These are the activations of a small neural network, seen along a few directions. Each row is one input.
In each table, some parts of the input vary, and every possible input appears once, in random order.
Descriptions start from the smaller parts, as in this example, which fits no table here: one of 8 places around a ring, together with either a single point or one of 11 places around a ring or (one of 2 separate values, together with one of 6 places along a line).
Shared parts are said once, and a part with two or three values counts as separate values.
In the rows, zero is written as 128.

Other details of the inputs shift rows strongly along three fixed directions, in all tables alike. That doesn't count.

Rows:
r1: [147 133  99 151 131 149 121 102 128 134 159 125 116 110]
r2: [128 179 139 123 130 147 110 133 105 104 152 141 146 136]
r3: [134 121 112 143 141 144 107  94 128 102 140 109 124 113]
r4: [136 131 130 150 129 124 119 136 120 138 135 146 131 125]
r5: [123 160 182 103 132 139 152 166 104 124 127 148 152 120]
r6: [101  66  61  98 138 122 151 143 121 134 122 122  99 134]
r7: [132  94 121 139 134 111 130 111 150 143 120  98 115 121]
r8: [ 70  83 105  90 124 110 190 179 140 156  91  97 114 130]
r9: [148 109 157 182 121 115 109 130 134 140 136 133 137 111]
r10: [ 70 107 167  28 109  78 208 228 117 166  42 146 142 149]
r11: [143 116 165 182 134 114 109 130 138 139 131 115 141 122]
r12: [117 107 106 157 113 112 121 127 161 138 119 117 121 133]
r13: [158 163 196 129  98 129 135 145 124 128 139 151 158 116]
r14: [102 116 118 154 135 120 126 118 159 150 112 100 118 120]
r15: [132 152 103  86 139 156 124 126  89 113 145 159 122 149]
r16: [ 98  84 170  37 110  78 229 234 105 152  64 155 124 141]
r17: [152 158 132 112 138 139 112 119  96 121 146 170 137 129]
r18: [145 172 202 129 101 125 128 146 123 123 135 131 159 115]
r19: [ 92 121 108 126 145 127 136 143 126 133 119 120 129 137]
r20: [135  79 165 133 112  91 144 153 141 145 105 135 124 110]
r21: [110  77 156 142 107  83 132 149 160 137  88 119 136 136]
r22: [107 132  76 110 154 146 120  89 135 127 131 112 108 128]
r23: [126  97 112 145 119 109 114 113 151 144 108 120 109 136]
r24: [133 132 100 160 135 147 102 109 122 123 151 130 116 137]
r25: [132 178 136 127 137 154 114 130  96 111 139 143 152 130]
r26: [114 110 113 154 114 124 128 123 166 140 117 105 117 127]
r27: [116  91 120 159 120 128 132 133 157 121 131 105 121 122]
r28: [135 111  68 112 138 145 131  96 124 128 151 123 102 118]
r29: [131  79 171 132 106  98 141 153 142 139 102 127 120 122]
r30: [ 70  48  69  60 140 103 190 189 122 147  87 103  99 155]
r31: [150 116 161 160 110 110 104 103 154 146 114 126 118 120]
r32: [117 107 116 140 124 114 119 107 154 137 100  98 117 118]
r33: [152 117 150 164 118  98 102 108 149 149 113 138 131 116]
r34: [ 58  63  56  72 116 107 191 201 134 141  94 118 100 158]
r35: [139 171 144 124 135 163 125 131 100 103 149 136 145 116]
r36: [153 179 142 117 140 158 132 125 104 129 155 136 140 124]
r37: [126 106 108 157 120 116 128 124 154 158 119 118 106 115]
r38: [135 134 104 134 129 143 106  85 149 119 138 120 120 128]
r39: [151 182 125 120 131 150 119 128 102 134 146 166 137 127]
r40: [142 129 156 171 105 115 111 118 163 139 126 124 131 117]
r41: [156 174 132 112 143 132 124 109 103 125 133 164 135 138]
r42: [116 138  62 133 155 146 121 113 130 137 138 113 109 143]
r43: [112  88  76 127 138 140 120 108 137 107 139 109 117 138]
r44: [112  25 187 201 109  29 123 151 196 176  55  85 126 123]
r45: [111  88 128 143 142 115 125 114 149 125 120 103 120 116]
r46: [130 174 165 101 109 134 144 164 117 131 115 159 157 141]
r47: [142 149 100 156 144 139 122  97 132 136 144 127 109 126]
r48: [140 157 198 123 112 107 108 140 119 114 119 146 160 130]
r49: [118 163 111  93 134 165 136 143 101  96 161 130 128 131]
r50: [137 150 104 151 147 146 111 102 138 140 143 114 115 126]
r51: [146 174 140 116 121 164 132 122 114 113 157 140 146 125]
r52: [136 157 100  91 155 141 137 121  86 114 142 162 124 147]
r53: [144 120 105 133 123 139 113  87 142 113 155 120 121 120]
r54: [150 100 165 160 113 110 108 112 155 115 134 127 133 112]
r55: [146  98 162 163 114 107 101 114 147 118 131 128 141 121]
r56: [ 89 102  80  77 142 133 162 129 127 132 118 105 110 130]
r57: [147 137 102 141 146 129 117  82 133 131 136 130 107 126]
r58: [139 160 203 137 110 123 118 157 113 114 134 139 165 123]
r59: [122 152 136  72 116 130 147 152 116 125 108 155 143 147]
r60: [121  88 117 158 117 121 131 134 156 121 136 111 116 120]
r61: [140 159 162  85 108 120 135 148 117 126 115 168 150 139]
r62: [126  76 121 148 124 115 116 120 138 130 123 116 113 132]
r63: [113 108 119 134 116 107 114 111 162 130 113  97 113 125]
r64: [125 105 112 144 138 103 116 113 153 148 105 109 118 135]
r65: [147 117 158 156 106 105 105 103 165 134 120 126 129 118]
r66: [113 110  74 120 148 149 116 104 114 104 137 106 121 130]
r67: [155 166 194 146 127 111 132 151 104 136 124 167 154 131]
r68: [111 108 114 139 118 102 109 114 158 127 109 102 121 133]
r69: [138 110 170 159 116 107 101 113 153 110 130 106 134 111]
r70: [165 168 198 137 118 120 147 142 110 140 131 154 150 116]
r71: [120 105  77 115 140 153 126 104 135  99 150 115 111 131]
r72: [130 152 104 100 137 171 134 142  84 113 159 151 125 143]
r73: [126 111  67 135 144 155 132 119 122 122 159 124 100 119]
r74: [134 155 150 111 150 146 113 115 100 109 144 144 151 127]
r75: [163 147 207 124 129 117 126 140 116 127 126 147 151 118]
r76: [127 152 102  97 133 165 136 142  95 102 163 151 135 140]
r77: [141 171 170  99 107 140 146 161 107 145 121 160 134 133]
r78: [148 114 162 187 132 107 119 125 132 135 131 128 136 121]
r79: [133 170 172  99 112 140 155 160 101 129 119 136 155 117]
r80: [144 130 107 162 150 143 126 106 123 117 158 127 113 121]
r81: [ 57 125  96  33 130 120 205 213 107 155  78 136 124 155]
r82: [ 84 100  70 104 138 143 155 157 112 121 119 104 118 137]
r83: [143 153 108  76 129 164 140 118  95 117 152 147 118 134]
r84: [119 128 110 144 156 132  97  90 130 117 136 121 130 130]
r85: [130  81 117 153 141 101 129 115 135 131 121 119 115 130]
r86: [143 164 196 140 110 125 122 154 120 123 125 158 167 132]
r87: [104 117 111 155 117 111 115 128 158 133 116  98 121 132]
r88: [121 136  58 139 152 139 132 108 125 133 139 126 104 142]
r89: [147 119 168 179 133 118 116 128 145 136 133 113 133 114]
r90: [124 152  97 156 137 146 103 102 132 124 131 112 130 126]
r91: [135 156 108  75 128 163 142 116 108 106 150 140 133 133]
r92: [122 155 104  98 136 171 137 141  97 102 157 145 140 142]
r93: [ 96 111 113 126 145 134 140 144 122 128 127 115 131 131]
r94: [121 111  73 134 139 162 129 119 123 116 157 117  97 131]
r95: [150 158 201 114 103 115 122 131 126 119 127 132 156 115]
r96: [159 112 163 166 124  98 125  99 145 140 123 122 127 112]
r97: [134 120 100 141 133 131  98  95 135 107 148 134 125 135]
r98: [142 132 105 151 126 155 118 101 129 128 157 117 112 122]
r99: [126 138 194 110 104  92 140 162 128 144  72 139 158 126]
r100: [144 116 164 160 115 111 111 101 148 129 114 102 140 104]
r101: [133 115 160 169 125 103  96 110 141 124 107 116 145 119]
r102: [126 152 102 152 135 151 109  98 136 126 134 107 122 118]
r103: [130 175  96  95 132 166 132 135  96 127 144 155 121 148]
r104: [125 169 101 100 155 158 132 141  91 123 149 146 131 148]
r105: [160 165 199 120 124 114 122 131 126 146 111 148 147 123]
r106: [122 152 105 147 127 144 104 102 145 120 146 105 117 125]
r107: [109 110  77 115 141 142 111 108 123  97 150 104 116 136]
r108: [142 164  99  77 137 155 134 117 100 130 143 161 116 127]
Description of these inputs: one of 2 separate values, together with one of 6 places around a ring, together with one of 9 places around a ring.
Question: Changing only the place on the ring of 9 turns r15 into r17. The same change can be made to r29. Which row results?
Answer: r20
Question: Changing only the place on the ring of 9 turns r13 into r36. The same change can be made to r53. Which row results?
Answer: r7
Question: Change only the choice among 2 separate values in r18. List by row number the other rows that result.
Answer: r95
Question: Change only the place on the ring of 6 in r44. List by row number the other rows that result.
Answer: r7, r30, r64, r75, r105
Question: Change only the place on the ring of 9 in r80. List by row number the other rows that result.
Answer: r5, r27, r35, r49, r60, r73, r89, r94
Question: Change only the choice among 2 separate values in r1. List by row number the other rows that result.
Answer: r28

Rows:
r109: [ 90  41  84 152 139  98 187 195 129 171 104 112  91 135]
r110: [126 135 194 129 104  82 163 167 154 173  78 126 138 123]
r111: [ 90 107  70 128 142 155 117 116 128  91 146  99 129 129]
r112: [164 136 136 138 138 129  92  77 121 110 142 151 139 119]
r113: [115 141 106   8 144 137 176 173  67 121 117 171 119 161]
r114: [148  99 203 113 102  76 166 158 146 155  91 140 131 118]
r115: [124  97  63 112 150 126 111  97 123 113 137 132 103 151]
r116: [126  96  68 106 155 135 123  87 122 119 134 120 103 126]
r117: [ 72  74  87 109 130  90 164 154 153 168  65  94 106 134]
r118: [181 146 181 125 111 131 117 110 120 134 140 155 131 108]
r119: [125 221  84  39 143 179 163 141  81 120 149 172 130 152]
r120: [111 116 194 130 115 114 137 163 127 119 107 113 162 114]
r121: [166 109  97 170 124 140  84  59 151 120 161 125 104 113]
r122: [176 151 180 130 116 117 121 107 130 123 139 162 142 121]
r123: [144 163 187 151 111 139 118 133 132 100 153 130 162 117]
r124: [165 147 173 187 135 129 125 154 100 140 151 172 147 123]
r125: [135 122 101 191 119 163  81  84 152  98 174  93 124 110]
r126: [103  90 113 172 136  86 111 117 167 160  89  91 109 136]
r127: [137 156 190 148 131 136  98 134 114 100 144 126 163 126]
r128: [121 126 192 133 106 115 153 166 140 123 121 110 150 115]
r129: [135 145 176 127 100 110 143 155 141 169  95 131 131 118]
r130: [115 213  83  36 151 177 147 137  67 116 135 174 142 150]
r131: [ 90 108  69 131 145 149 108 123 128  90 151 100 123 147]
r132: [ 82  71  80 118 112 138 159 159 146 128 124  77 101 123]
r133: [133 143  90 189 151 129  66  66 151 127 138 114 121 138]
r134: [153 174 126 156 119 149  97  95 138 139 142 137 129 121]
Question: What is each input in this table made of?
Answer: one of 2 separate values, together with either a single point or (one of 3 separate values, together with one of 4 places along a line)
Question: Changing only the choice among 2 separate values turns r110 into r119. The same change can be made to r132. Which row results?
Answer: r125
Question: Change only the choice among 3 separate values in r127. List by row number the other rows that result.
Answer: r113, r126

Rows:
r135: [114 105 187 190  99 120 116 153 161 109 129  95 160 114]
r136: [ 96  97  88 129 122 111 144 137 155 159  99 105 104 131]
r137: [136 136  74 133 146 149 100  80 129 109 153 135 115 135]
r138: [163 153 137 188 131 141  66  52 153 118 148 114 136 107]
r139: [125 101  45 117 143 152 124  88 131 117 150 114  93 127]
r140: [100 145 194 102 102 136 154 210 102 104 128 126 168 125]
r141: [132 159  82 101 143 160 130 120 101 125 143 157 122 137]
r142: [160 164 181 101 109 122 141 152 105 138 125 169 140 131]
r143: [157 133  73 155 154 166  89  50 126 102 177 119 110 116]
r144: [161 187 184 119 119 137 116 139  98 136 131 180 155 126]
r145: [134 110 158 148 123  93 130 141 136 146 103 131 135 130]
r146: [165 158 181 186 113 111  88  93 156 139 123 129 143 116]
r147: [ 91  81  68 107 134 116 156 156 135 152 103 117  99 141]
r148: [128 169 242 121  98 137 148 197 106 100 130 144 193 121]
r149: [102  78 229 190  94  87 139 188 164 125 101  88 172 110]
r150: [140 103 164 135 108  95 131 135 148 142 111 136 127 125]
r151: [ 89 111 142 136 113 132 146 175 128 100 130  98 147 121]
r152: [ 91  92 111  98 126  94 164 155 147 145  90 111 119 137]
r153: [165 182 164 128 130 137 112 115 102 120 141 166 149 132]
r154: [108  76  68 164 139 112 127 109 156 145 115 105 100 128]
r155: [118 140  54 114 161 169 109  81 118 111 155 106 104 132]
r156: [167 156 145 147 139 139 108 100 115 124 155 144 125 125]
r157: [110 113 156  48 116 103 194 199 106 143  94 155 126 144]
r158: [110 139  52 115 150 153 137 105 128 131 138 118 105 134]
r159: [137 172 162 108 117 129 141 147 119 145 112 156 145 125]
r160: [174 160 181 142 121 125 111 120 119 133 141 153 141 122]
r161: [145 196 101  54 144 184 128 119  67 100 158 176 139 139]
r162: [100  67 102 128 124  89 147 139 155 139  94 112 111 137]
r163: [149 144 202  83 114 115 160 168  97 135 112 163 155 120]
r164: [108 155  90  58 132 143 156 141 111 122 122 145 121 145]
r165: [129  74 183 168 112  74 123 138 156 150  86 112 140 113]
r166: [125 124  73 104 136 147 143 125 118 137 141 138 102 133]
r167: [126 103 174 134 120  88 134 150 139 141  97 134 136 132]
r168: [134 119 187 133 116  90 140 164 127 151  93 141 139 134]
r169: [ 98 125 107  41 134 122 181 180  93 129 106 155 128 152]
r170: [166 159 152 130 135 135 123 114 107 125 149 153 135 125]
r171: [143 119 173 114 121 115 141 145 118 135 117 139 132 120]
r172: [101 102 104 110 127 109 140 135 150 140 106 109 113 136]
r173: [147 123 109 137 139 135 109  94 135 119 152 130 116 127]
r174: [145 115 124 154 130 124 121 116 139 144 135 129 115 120]
r175: [115 157 176 129 126 164 131 167 105  90 157 120 165 129]
r176: [107 153 136  47 121 122 177 171 107 131 102 153 136 145]
r177: [162 162 135 154 136 141  78  78 125 112 157 149 137 126]
r178: [143 126 132 155 121 113 110 114 140 136 121 134 126 130]
r179: [167 210 178 128 137 150 103 109 102 122 148 156 151 130]
r180: [ 84 114  83  61 138 124 172 160 121 135 105 121 107 150]
r181: [ 91  39  69 121 133  91 163 138 160 145 103  95  89 135]
r182: [118 140 100 125 143 134 136 121 127 140 126 123 122 128]
r183: [123 156 122  98 123 132 138 137 120 140 119 138 124 141]
r184: [127  73 131 186 120  85 108 119 168 153 102 101 114 128]
r185: [121 160  75  93 142 158 119  99 119 114 148 133 116 140]
r186: [156 184 158  90 127 156 113 124  85 114 143 172 150 129]
r187: [164 152 152 133 120 127 124 118 123 131 137 153 131 126]
r188: [ 74 112  28 124 141 180 128 129 123  79 171  82 112 131]
r189: [135 124 192 146 101  97 116 132 152 147  97 122 144 114]
r190: [120 141 140 185 137 162  90 117 125  83 174  92 146 112]
r191: [147 177 109 119 146 169  94  82 111 109 159 131 131 124]
r192: [ 94  78  74 138 127 101 145 124 165 150  97  89  97 137]
r193: [137  96 141 170 124 106 105 102 150 132 114 115 129 116]
r194: [135 116 155 160 119 108 111 104 156 136 109 108 134 113]
r195: [ 75 129 126  71 119 163 173 209  98  99 137 116 147 144]
r196: [123  91  66 146 132 127 132 106 149 142 131 116  94 125]
r197: [132 114  69 116 138 153 117  92 124 118 153 121 101 127]
r198: [141 166 185 109 113 115 136 155 120 144 107 146 147 133]
r199: [ 80  42  75 107 124  97 155 155 150 149  86  95  97 137]
r200: [147 158  96  83 145 172 125 108  91 108 164 148 120 130]
r201: [120 141 136 173 123 168  94 119 135  87 173 100 150 122]
r202: [127  83 151 162 125  98 114 122 149 141 102 110 124 120]
r203: [149 118 106 190 145 130  68  61 153 116 155 115 120 123]
r204: [ 91 107 101 161 136 149 120 136 130  90 157  80 136 117]
r205: [154 117 170 168 124 103 127 125 140 149 122 136 134 110]
r206: [136 144  66 108 150 162 139 106 107 122 159 144 106 131]
r207: [114 142 135  73 133 128 169 182  93 145 106 161 130 142]
r208: [135 109 173 148 103  86 125 149 144 155  93 135 133 132]
r209: [ 68 100  87 113 117 148 147 175 126 101 139  88 125 131]
r210: [159 108 135 183 124 112  92  77 163 126 140 123 120 114]
r211: [106 146  94  82 135 142 155 151 114 144 117 133 117 140]
r212: [138 139 137 135 138 125 128 130 115 138 125 147 137 125]
r213: [170 207 145 161 153 167  82  75 112 119 168 147 142 117]
r214: [140  44 142 228 111  65 108  96 199 158 101  85 105 112]
r215: [ 93 129 101  45 133 134 179 167 101 133 103 131 124 140]
r216: [137 134  61 136 160 164 120  88 117 122 166 128  98 128]
r217: [150 164 156 147 133 123 113 110 128 134 130 132 141 125]
r218: [157 111 150 176 125 107 103  88 156 126 136 126 127 116]
Question: Changing only one part turns r186 into r202. The same change can be made to r142. Which row results?
Answer: r156
Question: Changing only one part turns r140 into r204. The same change can be made to r174. Which row results?
Answer: r205
Question: Changing only one part turns r153 into r145. The same change can be made to r154. Which row results?
Answer: r212
Question: What is each input in this table made of?
Answer: one of 6 places around a ring, together with either one of 2 separate values or (one of 3 separate values, together with one of 4 places along a line)
Question: Change only the place on the line of 4 in r166. List by row number the other rows that result.
Answer: r142, r150, r197
Question: Change only the choice among 3 separate values in r193. List by row number the other rows that result.
Answer: r143, r194
Question: Change only the place on the line of 4 in r163. List by row number the other rows that result.
Answer: r170, r181, r205
